Each row below holds a small network's activations on one input, seen along a few directions.
In each table, some parts of the input vary, and every possible input appears once, in random order.
Descriptions start from the smaller parts, as in this example, which fits no table here: one of 4 places along a line, together with either a single point or one of 9 places along a line or (one of 2 separate values, together with one of 5 places around a ring).
Shared parts are said once, and a part with two or three values counts as separate values.

Other details of the inputs vary at random and push rows far along two fixed directions, the same in every table; ignore that.

Rows:
R1: [ 31 -23  11 -38 -40  20 -15  -9  33 -35  22]
R2: [ 37 -19  30 -27  -1  10 -41  -1  22  29  43]
R3: [  5  -8 -12   1 -10  -7  -7 -15  -8  -5   1]
R4: [ 24  -5  12 -27 -17   8 -15  17  15  10  20]
R5: [-16  45 -10  17  54 -24  49  25 -38   2 -43]
R6: [ -8 -24 -18  14 -19 -10 -18 -18  10 -21   7]
R7: [  5 -25  -3 -15 -48  10 -11   3  21 -44   7]
R8: [-14  -7  12   7 -27  24  18 -29  26 -12  -5]
R9: [ -2  22   9  28  57 -17 -23  24 -18  63   8]
R10: [  3  -6   1   8   8   9 -13  17  -6   3   3]
R11: [-10  -8  33  -3 -18  29 -14  -2  35  30  12]
R12: [ 14   2  34  -2  33  -8 -42  39  -6  77  39]
R13: [  8 -22 -16   8 -24  12   7 -16   5 -53  -5]
R14: [ -6  -3 -34  11  -8 -13  10 -47  -7 -40 -13]
R15: [-33  -2 -14   1 -39  10  31 -43   9 -21 -21]
R16: [ 20 -16  31 -25  -7  13 -23  34  38   4  13]
R17: [ 19 -15  39 -36  -4   2 -28  45  36  30  31]
R18: [ 29   7  32   9  48  -6 -37  26  10  74  40]
R19: [ 11 -33 -18  -3 -39   0 -22 -34  27 -28  14]
R20: [-21  36 -32  19  42 -23  32   8 -61  20 -27]
R21: [-24  12 -30  39  15 -15  16 -13 -40 -27 -38]
R22: [-32  31 -28  28  42 -25  27  19 -61  15 -26]
R23: [-18  29  20  -8  19   7  20 -13  -2  51   1]
R24: [-22  46 -21   2  44 -31  46  22 -43  13 -42]
R25: [-41  -7  -7   9 -39  11  22 -31  11 -21 -17]
R26: [ 28 -22  19   2  -6  10 -27  -1  17   0  24]
R27: [-24  15 -38  25 -10  -4  33  -8 -29 -65 -49]
R28: [ 23 -22   1 -25 -24  15 -13 -15  15 -19  21]
R29: [ 10  38  22 -25  56 -16  14  37 -15  52   0]
R30: [  4 -12 -23   7 -40  10  24 -21   6 -83 -23]
Description of these inputs: one of 5 places around a ring, together with either a single point or one of 5 places along a line.
Question: The inputs of R22 and R13 match in every part but the place on the ring of 5. If R7 is changed in the same way as R22 into R13, which row does it become?
Answer: R30
Question: Change only the place on the line of 5 in R19. List by row number the other rows that result.
Answer: R3, R4, R20, R24

Rows:
R31: [ 11  40 -17  -6  31 -25  19  33 -37  20 -13]
R32: [-22  40   4 -21  26 -13  53  18 -41  25 -15]
R33: [ 45 -11  41  -1  41  22 -41  37  -6  42  48]
R34: [-28  -2 -17  -6  -6  -9  18 -19   3 -39 -47]
R35: [ -6 -34  34 -42 -32  11 -15 -14  45 -22   9]
R36: [-12 -38   7 -18 -60  28 -28  -8  32   3  16]
R37: [ -5 -11 -19  37  -9 -14  18  -4   4 -43 -16]
R38: [-11   2 -20  27  -8  -9  34 -57  18 -17  -8]
R39: [ -5  15 -14  19 -12  26  11 -14  -6 -43 -28]
R40: [ 16 -13  23  -3   9  -2 -56  38  -4  69  47]
R41: [-24  25 -18  26  20 -20  -9  20 -41  39 -10]
R42: [ 29   4  35 -31  39 -12 -38 -15  29  73  38]
R43: [ -7  -2 -23   3  -2 -24  -5 -11   1 -47 -35]
R44: [-23  35  27  12  37  18  32   6 -39  27 -18]
R45: [ 10  13  37   5  19   8 -20  44  42  61  28]
R46: [ 10  -2  54  -6  16  16 -16  43  46  77  30]
R47: [ 44 -41  -5 -37 -30   4 -15   9  15 -39  38]
R48: [ 13  -5 -12  26  -4  14   1 -12 -21 -48 -16]
R49: [ -6 -20 -30   6  13 -28   2 -14 -18 -59 -22]
R50: [ 12 -23   9 -30 -29   7 -37  -3  53 -28   4]
R51: [-10 -34  38 -10 -44  24   8  -6  58 -14  20]
R52: [-18 -28 -35  19 -17 -10  -7 -10 -30 -31   4]
R53: [-35   3 -35  15 -34   3   0 -13  -9 -22 -19]
R54: [ 23 -22   8 -49 -49  22   1   4  36 -17  13]
R55: [-13  35  12  18  38  19  21  13 -33  30 -29]
R56: [-53  22   7   7  14  -6  21   8 -41  49  -8]
R57: [  5 -32  -4 -13 -49  14 -30 -56  30  12  38]
R58: [ 11  44 -17 -14  37 -23  35 -22 -33  41   3]
R59: [ 16   0 -34  -8 -15 -16  21   1 -23 -49 -12]
R60: [-14   1 -23  38 -14 -13  22  -5   9 -42 -28]
R61: [ 22  22   5 -33   2   3  -3  34   8  26  15]
R62: [  2  39  -2  33  44   2   7  17 -42  13 -24]
R63: [ -2  19  -7  11  54 -39  -7  20 -32  13 -21]
R64: [ 36 -21  16  -9 -26  38 -19 -57  33 -11  29]
R65: [-10 -19 -26  37   1 -16  25  -6  -6 -51 -11]
Question: The inputs of R39 and R45 match in every part but one. If R64 is changed in the same way as R39 into R45, which row does it become?
Answer: R38
Question: What do these inputs look like to the network?
Answer: one of 5 separate values, together with either a single point or one of 6 places along a line
Question: Change only the choice among 5 separate values in R33. List by row number the other rows that result.
Answer: R47, R49, R52, R65
Question: Change only the choice among 5 separate values in R60. List by row number the other rows that result.
Answer: R31, R41, R43, R62

Rows:
R66: [-35  43 -17  15  26 -11  47 -14 -42   9 -38]
R67: [ 10 -40 -29 -11 -56   4  -6 -33  17 -80  -3]
R68: [ 28  -7   5 -11   2   2 -13   3   9  -7  14]
R69: [-16  13  -2  -6  -4  -2  22  -9  -3  11  -9]
R70: [ 17 -36 -25  -9 -51   8  -1 -35  21 -84  -4]
R71: [ 40 -16  34 -32   9   3 -53  35  22  55  52]
R72: [-15 -31  -6  -5 -63  26  12 -42  40 -69 -18]
R73: [ 27 -16  29 -15   7   4 -47  40  18  41  38]
R74: [ 11 -40 -27 -10 -55   5  -5 -35  18 -81  -3]
R75: [-24  26 -30  30  35 -26  24  12 -50  -8 -34]
R76: [  7  21  -1  17  37  -9   8  21 -21   8 -11]
R77: [ -9 -18 -10 -16 -51  18  16 -34  21 -42  -5]
R78: [-40  30 -28  41  26 -16  31 -41 -40  16 -27]
R79: [ 17  -2  17   0  22  -2 -21  29   0  25  17]
R80: [ 17   8  -9   2  15  -7   7  -2 -11 -14  -5]
R81: [-23  10   3   5  -5   3  20   2   1   9 -13]
R82: [ 10  -2   9  -3  14  -7 -28  34  -2  30  17]
R83: [-36  41 -16  14  31 -13  47 -18 -36   8 -42]
R84: [ 26 -41   3 -10 -42  17 -25  -6  37 -50  16]
R85: [-22  27 -28  31  36 -25  25  11 -49  -9 -34]
R86: [-24  11   6   4  -1   2  20  -1   6   7 -14]
R87: [-20  12   8   6  -2  10  17  -3  -3   5 -15]
R88: [  5  -2  27 -26  -8  10  -6   1  30  33  21]
R89: [ 45 -13  46 -18  16  14 -48  42  32  46  47]
R90: [-25  27   6   9  20   2  22  14 -18  33 -12]
R91: [-10  -1  21  20  10  10 -21 -10  11  52  21]
R92: [ 32 -13  22 -27   6  -2 -47  31  16  44  43]
R93: [  8  12  -7   3  28 -15   2   9 -23  11   0]
Question: What do these inputs look like to the network?
Answer: one of 2 separate values, together with either a single point or one of 5 places around a ring or one of 8 places along a line
Question: The inputs of R89 and R68 match in every part but the choice among 2 separate values. If R81 is changed in the same way as R89 into R68, which row does it become?
Answer: R69
Question: Change only the choice among 2 separate values in R67. List by row number the other rows that result.
Answer: R75

Rows:
R94: [  8 -18 -12  -3 -11  -6 -10   7  -5 -18   8]
R95: [-12  13  14   6   9   9   6   1  -4  27  -1]
R96: [ -4  33   4 -11  33 -12  25  26 -24  24 -14]
R97: [ -5  14 -25  -6  -5  -6  38 -20 -19 -44 -30]
R98: [  8 -26 -24  11 -37   3   4 -11  12 -80 -14]
R99: [-19  19   2  15  14   5  18  -9 -17  17 -13]
R100: [ 17   7   1  13  24  -8  -6  25 -11   3   2]
R101: [-13   7   8   0  -7   7   2  -2   4  21   3]
R102: [ -3  18 -11   8  33 -21  -4  18 -33  14  -7]
R103: [ 39 -33  19 -26 -19   9 -52  11  31   3  41]
R104: [-10 -12  10  -1 -20  12   3 -12  18 -12  -2]
R105: [-10  12   1   6   5   6   7 -13  -5  22   0]
R106: [-19 -19 -20  -2 -51   8  16 -37  22 -48 -15]
R107: [-22  16  10   9  10   6  13   7  -9  25  -9]
R108: [  0  14  -9   9  33 -22   0  25 -35  24   2]
R109: [-16  24  13  12  32  -4  14   6 -16  36  -8]
R110: [-26  15   5  10   7   7  17   6 -11  17 -14]
R111: [  3 -12  37 -14  -4  17 -18  15  30  33  22]
R112: [ 20 -15 -10   1  -4  -2 -17  -5   4 -26   2]
R113: [ 13 -16  -6  -2 -11  -3 -16   6   6 -27   0]
R114: [ -1  -9 -18 -18 -37   4  25 -20   8 -63 -20]
R115: [  0  27 -15  14  48 -25   1  13 -45  22 -10]
R116: [ -3  20  -6  12  40 -19  -1  34 -30  20 -13]
R117: [ 16 -26  31 -28 -34  20 -31  -2  51  24  39]
R118: [  9  -6  30 -15 -11  18 -22   5  26  41  28]
R119: [ -7  -2   0   0 -19  12   3 -21   9   0   1]
R120: [ 15  -6   3   6   7  -1 -11  30   3  -8   5]
R121: [-34   6 -22  12 -22   3  28 -20  -9 -25 -28]
R122: [-29   4 -19  12 -14  -7  29 -23  -3 -30 -28]
R123: [  2 -14 -24  16 -20  -3   9  -1  -1 -64 -20]
R124: [-12  11  10   1  12  -5   6   2   3  25   0]
R125: [ 21 -29  39 -21 -23  27 -31  -6  47  18  36]
R126: [-19 -25 -15  -2 -50   9  14 -34  27 -57 -16]
R127: [ 29 -19  15 -15   0  -2 -35  22   9  22  38]
R128: [  5   2  -5   5  15 -11  -9  21 -12  -2  -6]
R129: [-19  16  13   8  20  -1  12   9  -8  28  -9]
R130: [ 30 -19  32 -46 -22  19 -20  23  40   9  30]
R131: [  6   1  30  -5   8  19 -15   3  15  43  23]
R132: [ -3   6   3  -1   4   2   2 -16   7  24   7]
R133: [  3  22  -1 -14  16  -6  22   8 -15   3 -12]
R134: [-13   4   5  -5  -5   2   4   0  10  23   3]
R135: [ -6  -7  -1  -5 -24   6   3 -22  18  -4   3]
R136: [ 10 -25 -29   6 -31  -1  -3 -25   5 -71 -16]
R137: [ -1  11  -7   3  27 -16  -9  24 -25  15  -3]
R138: [ -2  -1  14   2   6  10   0 -12   9  13   5]
R139: [ 11  23  -6  23  48 -15   4  23 -29  15  -5]
R140: [ 42 -35  17 -25 -17  11 -53   2  32   1  44]
R141: [  4   0 -29  24   1  -9  15  -7 -17 -52 -23]
R142: [-4  0 10 -2 -1  1  1 -9 13 13  5]
R143: [-25   9 -28  14 -12  -5  31 -38 -11 -25 -27]
R144: [ 36 -19  14 -14   4  -1 -36  14   8  23  40]
R145: [-16  30   2  14  38 -14  19  -2 -21  38 -11]
R146: [  9   5 -18  10  23 -17  -1   0 -29   3   4]
R147: [-32   6 -15  16 -18   7  29 -22  -9 -29 -29]
R148: [  5  30  -1 -10  33  -9  23   7 -23  16 -10]
R149: [  4   4  -4   0  18 -14 -14  20 -17  10   3]
R150: [  8 -27 -29   5 -36  -1  -3 -22   7 -76 -17]
R151: [ 24 -27  33 -23 -21  20 -32 -11  50  20  40]
R152: [  4  14 -14  12  33 -22   1  14 -37  17   1]
R153: [-17   4   2   1 -14   8   7  -6   5   8  -5]
Question: What do these inputs look like to the network?
Answer: one of 6 places along a line, together with either a single point or one of 4 places along a line or one of 5 places around a ring
Question: The inputs of R130 and R133 match in every part but the place on the line of 6. If R111 is changed in the same way as R130 into R133, which row does it become?
Answer: R109
Question: The inputs of R147 and R95 match in every part but the place on the line of 6. If R101 is changed in the same way as R147 into R95, which row does it become?
Answer: R118
Question: Change only the place on the line of 4 in R115. List by row number the other rows that result.
Answer: R136, R141, R144
Question: List by row number the other rows that have the place on the line of 6 in common with R151.
Answer: R105, R112, R131, R132, R138, R139, R140, R146, R148
Question: Change only the place on the line of 6 in R126. List by row number the other rows that result.
Answer: R122, R124, R142, R145, R151
Question: Change only the place on the line of 6 in R106. List by row number the other rows that result.
Answer: R117, R132, R134, R135, R143
